These are the activations of a small neural network, seen along a few directions. Each row is one input.
In each table, some parts of the input vary, and every possible input appears once, in random order.
Descriptions start from the smaller parts, as in this example, which fits no table here: ring(8) and (point or (values(2) and line(4)) or ring(11)).
Shared parts are said once, and a part with two or three values counts as separate values.

Other details of the inputs vary at random and push rows far along two fixed directions, the same in every table; ignore that.

Table:
r1: [ 40 -25   1 -31 -35   3   9  -2  13 -12  13 -10]
r2: [-16  -5  -8   6   3   5  -7  -7  -1  -6  -1   8]
r3: [ 39 -12  -5  -6 -30  -6  21  18  27 -12  12  -9]
r4: [ 19 -14  -5 -22 -24   1  -7 -10   1  -1  10   1]
r5: [ 28 -28  12 -17 -33  -8   3 -38 -21 -25  14   0]
r6: [-13  11   5  18  28 -10   4  -6  -3  -2 -12   0]
r7: [  4  20 -18   1   8   0   3  36  36  18  -6  -2]
r8: [-21  18  15  10  11  -9  -6  -1  -4  -1  -2  10]
r9: [-18 -12   5   8  -9 -12 -25 -15 -33   4 -34 -12]
r10: [-22  24  -4   2  23  -1  -9  -2  -3  20  -9   2]
r11: [-24  -1   0   1   5   5 -11 -23 -28  -5   3  11]
r12: [ -1  32 -21   4  15   6  15  52  35  29  -1  -7]
r13: [-25  19  -2   4   8   3  -9  -2  -1   1  -6  10]
r14: [ 15 -35  11 -13 -34  -2  -1 -26 -30 -19  27   4]
r15: [ -7   6   3   1  29   2   4   3   0   9 -14  -2]
r16: [-10  -4  10  -9  20   1  -6 -28 -26  -1  -6  -3]
r17: [-14   5  12   6  -2  -6  -1  -6  -9  -1   8   4]
r18: [ 29 -38   8 -28 -23  -2  -9 -34 -14 -21   7  -2]
r19: [-28  17  -3   7   9   5  -5  -3  -4   5  -3   7]
r20: [ 16 -12 -18  -4 -25  12  16  29  23  -1  13   2]
r21: [ 58 -22  -7   4 -49  33 -15  23   6  -8  13 -27]
r22: [-17  -9  15  10  11  -5  -7 -19 -27  -6   3  14]
r23: [-21  -3   1   2   4   0 -19 -26 -17 -11  -6  15]
r24: [ -6  -7  11   9  18  -7   3 -27 -27  -7  -6   7]
r25: [-17  13   3   6  38  -1  -2   2   7   8 -19  -4]
r26: [ 41 -25  -1 -11 -50  -3  14  24  28 -14  26  -2]
r27: [  8  26  -8  -2   9   6  24  45  45  20  -6 -17]
r28: [  5  15 -19   2  12   4  10  39  28  23  -2  -1]
r29: [-23   4  11  17  19  -8  -8  -6  -8  -3  -3   9]
r30: [-10   5  13   6  10  -9   1 -33 -25  -6  -3   1]
r31: [  6  26  -8  14  10   0  31  40  29  12   0 -11]
r32: [-14   9  -9   4  24  -1 -11   1   3  12  -9   3]
Each input here is: values(2) or (ring(5) and ring(6)).
Which other rows does r4 become when the ring(5) part takes its other values? List them by row number. -> r1, r5, r8, r13
Which other rows does r14 become when the ring(6) part takes its other values? List them by row number. -> r8, r17, r22, r26, r29

Table:
r33: [-31  36   2  24  37  -9  20  22  19  10  -6   5]
r34: [ 23  -7  -5  -5 -24   5   0  15  17  -2   4  -9]
r35: [ 19 -10 -10 -10 -22   8   7  16  11   3  10  -7]
r36: [-10  18   2  14  16   5  -7   7  -3   9  -7  -4]
r37: [-23   9  16   8  41 -11   0 -26 -19  -1  -3  12]
r38: [ 22 -13  -8  -2 -22   6   4  17  14  -3   5  -7]
r39: [ 22 -13  -8  -5 -22   3   2  15  15  -3   2  -8]
r40: [ 25 -12  -9  -3 -21   6  11  23  16   1   3 -11]
r41: [-41  45  -8  25  50   0  -3  30  14  27 -27   2]
r42: [-3 28 -5  5 18 -5 26 28 32  9  0  0]
r43: [-15  21   1  16  20   4  -9  11   3   7 -12  -1]
r44: [ 18   2  -7   6 -14   9   5  26  19   2   7  -8]
r45: [ 11  -3  -1  -5 -15  -8  24  14  23  -6  13  -1]
r46: [-13  -5  16   2   2 -15   5 -22 -18 -11   6  12]
r47: [ 16 -34  16 -23 -11 -12   0 -47 -23 -21  14   8]
r48: [ 23  -8  -7  -9 -22   3   5  15  13   3   2 -13]
r49: [ 19 -14 -13  -6 -21   6   7  15  11   3  10  -5]
r50: [-43  27   8  15  42   1 -23 -19 -26  11 -18   9]
r51: [ 23  -9  -5  -1 -22  10   3  17  13  -4   8  -8]
r52: [-37  53   0  29  49   3  -5  29  12  24 -26  -4]
r53: [-26  13  10   9  28  -2 -18 -21 -27   5 -20   0]
r54: [ 14 -35   4 -13 -27   7 -19 -39 -31 -18  18   7]
r55: [ 17 -14 -12  -5 -21   8   4  16  13  -2   9  -1]
r56: [ 14  -7   4  -5 -22 -11  23  13  16  -8  15   3]
r57: [  7 -17  13 -12   4  -9   6 -27 -13 -13   9   7]
r58: [ 18  -9 -10 -15 -24   3   3  12  13   4   5  -8]
r59: [ 18 -11 -13  -9 -21   5   8  21  17   4   4  -6]
r60: [ 25 -10  -7  -4 -22   6   8  16   9   2   9 -13]
r61: [ 17 -14 -13  -4 -20   7   3  14  12  -1  12  -1]
r62: [  9  11 -13   3  -8  10   6  36  30   9   5  -4]
r63: [-16  -3  16  -6  18 -12  -5 -50 -31 -13  -1  14]
r64: [-27  28   5  15  30 -10  16  13  14   5  -7   5]
r65: [ 11 -38   2 -22 -26  -2 -18 -43 -31 -14   5   4]
r66: [ 11 -31  15 -15 -28 -16   4 -36 -23 -23  18  10]
r67: [  8   6 -16  -2  -7   3   9  33  28  13  -3  -7]
r68: [ 23  -9  -5  -4 -23   8   1  16  15  -4   6  -8]
r69: [ 20 -32   9 -14 -29   6 -14 -35 -31 -17  12  -2]
r70: [11  9 -1 -4 10 -7 25 25 32  5  6 -2]
r71: [ 14  13  -7   2  -9   8   8  35  26   9  -1 -13]
r72: [ 13  -8 -13  -5 -17   6   3  20  18   1   4  -3]
r73: [-37  45  -3  28  50  -1  -3  30  13  25 -33  -4]
r74: [-20  -3  19   0   7 -19  -4 -35 -26 -12   0  15]
r75: [-23  -7  18  -2  12 -15  -6 -48 -31 -16  -1  13]
r76: [ -8  23   1  15   9 -11  27  34  26   7   6   3]
r77: [ 19 -32   9 -17 -29   3 -19 -40 -32 -18   8  -2]
r78: [-19  15   6  11  18  -9  15   3   6  -1   0   6]
r79: [-40  27  10  15  43  -6 -23 -21 -25  11 -30   1]
r80: [-24  33  -5  21  32  -2  -5  26  18  17 -25  -3]
r81: [-45  20  18  18  42 -12  -1 -27 -24  -4 -11  15]
r82: [ 16 -12 -12  -9 -22   4   1  14  16  -1   6  -3]
r83: [-20  -6  10   7  17  -2 -25 -36 -35  -8 -15   6]
r84: [-34  46   3  23  54  -6  16  14  12  14 -12   8]
r85: [ 18  -5  -8 -13 -25   6   0  13  15   3   8  -6]
r86: [-39  30  12  16  41  -3 -26 -21 -24   9 -27   3]
r87: [-20  -4   8   3  12   4 -24 -33 -32  -6  -4  11]
r88: [11 14 -6  1  4  0 32 28 31  3  9  0]
r89: [-20  -8   9  -1   9   2 -28 -40 -36  -8  -5  11]
r90: [ 20 -38   8 -16 -28   4 -13 -40 -36 -17   9  -3]
r91: [ 24  -9  -7  -7 -23   6   8  16  11   2   5 -13]
r92: [ 18 -41   6 -15 -27   1 -14 -41 -34 -17   6  -1]
r93: [-16  16  -4   2  15   1  -7   6   0  13 -11  -2]
r94: [ 23  -4 -12 -11 -27  10   8  26  23   4  11  -8]
r95: [-30  12   5   9  29   1 -18 -21 -28   8 -11   5]
r96: [ 16 -38   6 -17 -27  -3 -17 -42 -32 -16   1  -1]
r97: [ 11   7 -11   9  -4   7   9  36  27   7  -3  -8]
r98: [  2 -16   1 -13 -11   2 -12 -23 -21  -4   2   0]
r99: [-26  14  10  13  26  -1 -25 -21 -23   1 -18   4]
r100: [-14 -12  10   6  13  -2 -21 -40 -41  -6  -9   4]
r101: [ 20  -7  -9  -7 -23  10   4  15  11   2  16  -5]
r102: [-11  -1   3  -5   3   2 -18 -22 -19   0  -3   4]
r103: [ 19  -4 -10  -7 -22  12   7  22  17   3  12  -6]
r104: [-18  15  11  12  14 -13  14   6   2   0   1   9]
r105: [-15 -12  10   8  13  -1 -24 -39 -39 -10  -7   7]
r106: [ 22  -5  -3 -10 -14  -2  27   9  19  -7  17   0]
r107: [ 24 -13   3 -11  -8  -3  23   7  16  -7  17   0]
r108: [-14  20  -6   7  13   4  -7  16  12  11  -8   1]
r109: [  7   6 -15   3  -6   7   7  34  28   9   1  -3]
r110: [ 18  -6  -9  -4 -15   2   6  20  17   4  -3 -11]
r111: [ 17 -11 -13  -6 -19   7   9  21  16   4   6  -5]
r112: [ 18 -36  16 -21 -11  -8   3 -45 -26 -22  18   8]
r113: [11 15 -6 -2  3 -2 30 27 33  3  7 -1]
r114: [ 18  -7 -11  -9 -24   6   0  17  20   1   8  -3]
r115: [-19  -8   8  -4  10   0 -22 -40 -40  -3  -6   6]
r116: [-29  33  -9  16  32  -1  -7  25  18  18 -21   2]
What do these inputs look like to the network? -> line(6) and (line(4) or (values(2) and ring(5)))
Changing only the line(6) part turns r52 into r86. The same change can be made to r46. Which row results? -> r74
Changing only the line(6) part turns r102 into r103. The same change can be made to r108. Which row results? -> r87
Changing only the line(6) part turns r73 into r100. The same change can be made to r89. Which row results? -> r54
Which other rows does r82 become when the line(6) part takes its other values? List them by row number. -> r55, r61, r72, r109, r116
Which other rows does r97 become when the values(2) part takes its other values? List them by row number. -> r55
Start at r66 and move only the line(4) part, one step at a time. The first step leads to r45. Which rows follow, in order? -> r42, r70
Which other rows does r51 become when the ring(5) part takes its other values? List them by row number. -> r40, r69, r90, r97
Start at r76 and move only the line(4) part, one step at a time. The first step leads to r33. Which rows follow, in order? -> r84, r37

Table:
r117: [ 21   3  -5  -4 -16   2  20  26  24   2  13  -7]
r118: [ 19   2  -8  -7 -11   3  20  26  29   3  13  -4]
r119: [-16 -14  20   1   9  -8 -16 -51 -45 -15  -3   9]
r120: [ 16  -1  -9  -7 -10  -1  20  26  27   4   7  -3]
r121: [-18 -12  20  -1   6 -10 -18 -52 -44 -15  -4   9]
r122: [ 18   3  -8  -7 -12   2  21  27  29   5  12  -5]
r123: [-35  32  10  25  46  -5  -2   1  -7   8 -18   5]
r124: [-31  32  -4  20  42   9 -26   9  -7  22 -31  -6]
r125: [-36  37  10  18  43  -6  -4  -1  -5  10 -16   6]
r126: [ 16   5  -4  -5 -16   0  18  24  25   2  10  -6]
r127: [-17 -16  17  -2  10 -12 -18 -52 -42 -15  -6  11]
r128: [ 27 -51  10 -28 -35   0  -6 -56 -37 -28  26   7]
r129: [ 17  -6 -15  -1 -27  10   6  31  23   3  12  -4]
r130: [ 18  -5  -7   0 -11   0  20  25  25   0   7  -5]
r131: [-21 -17   8   2   4   3 -30 -47 -47 -12   0  14]
r132: [ 29  -7 -18  -4 -21  18  -3  30  20   9  -1 -17]
r133: [-33  33  -3  20  41   8 -26   8  -9  22 -32  -5]
r134: [-38  31   7  22  46 -10  -2   1  -5  11 -22   6]
r135: [ 16  -3  -6   0 -10  -2  18  25  25   1   6  -5]
r136: [-35  34  -3  18  39   6 -27   7  -8  22 -34  -6]
r137: [ 32 -55   3 -28 -48  10 -33 -53 -44 -21   9  -5]
r138: [-35  35   9  20  46  -4  -3   0  -5  10 -15   6]
r139: [ 17   5  -8  -7 -11   1  19  25  29   4  10  -4]
r140: [ 23  -1  -5  -3 -14   5  20  23  23  -1  15  -6]
r141: [ 15   5  -7  -8 -13   0  19  24  28   5   9  -5]
r142: [-17 -18  15  -6  14  -8 -16 -53 -41 -14  -2  14]
r143: [ 14  -3 -14  -4 -30   7   4  29  23   3   9  -5]
r144: [-41  33   5  16  49  -9  -4  -1  -2  12 -22  10]
r145: [ 19 -50  10 -29 -35  -7  -9 -58 -37 -26  17   8]
r146: [ 18   0  -3  -1 -17  -2  17  25  24  -1   7  -6]
r147: [ 19  -1  -3   1 -14   0  19  26  24  -1   9  -7]
r148: [-39  31   4  18  52  -6  -1   0  -3  12 -19   9]
r149: [ 21 -50  12 -24 -38  -9  -9 -54 -37 -28  15   5]
r150: [ 16  -4 -14  -3 -29   8   5  31  24   3  10  -4]
r151: [ 17  -6 -15  -3 -29   9   7  31  22   3  12  -4]
What do these inputs look like to the network? -> line(5) and (values(2) or ring(5))
Changing only the line(5) part turns r140 into r125. The same change can be made to r130. Which row results? -> r127
Which other rows agree with r142 in the line(5) part? List them by row number. -> r118, r124, r129, r135, r138, r147
Which other rows does r149 become when the ring(5) part takes its other values? List them by row number. -> r121, r126, r141, r145
Start at r119 and move only the ring(5) part, one step at a time. The first step leads to r117. Which rows follow, in order? -> r122, r120, r134
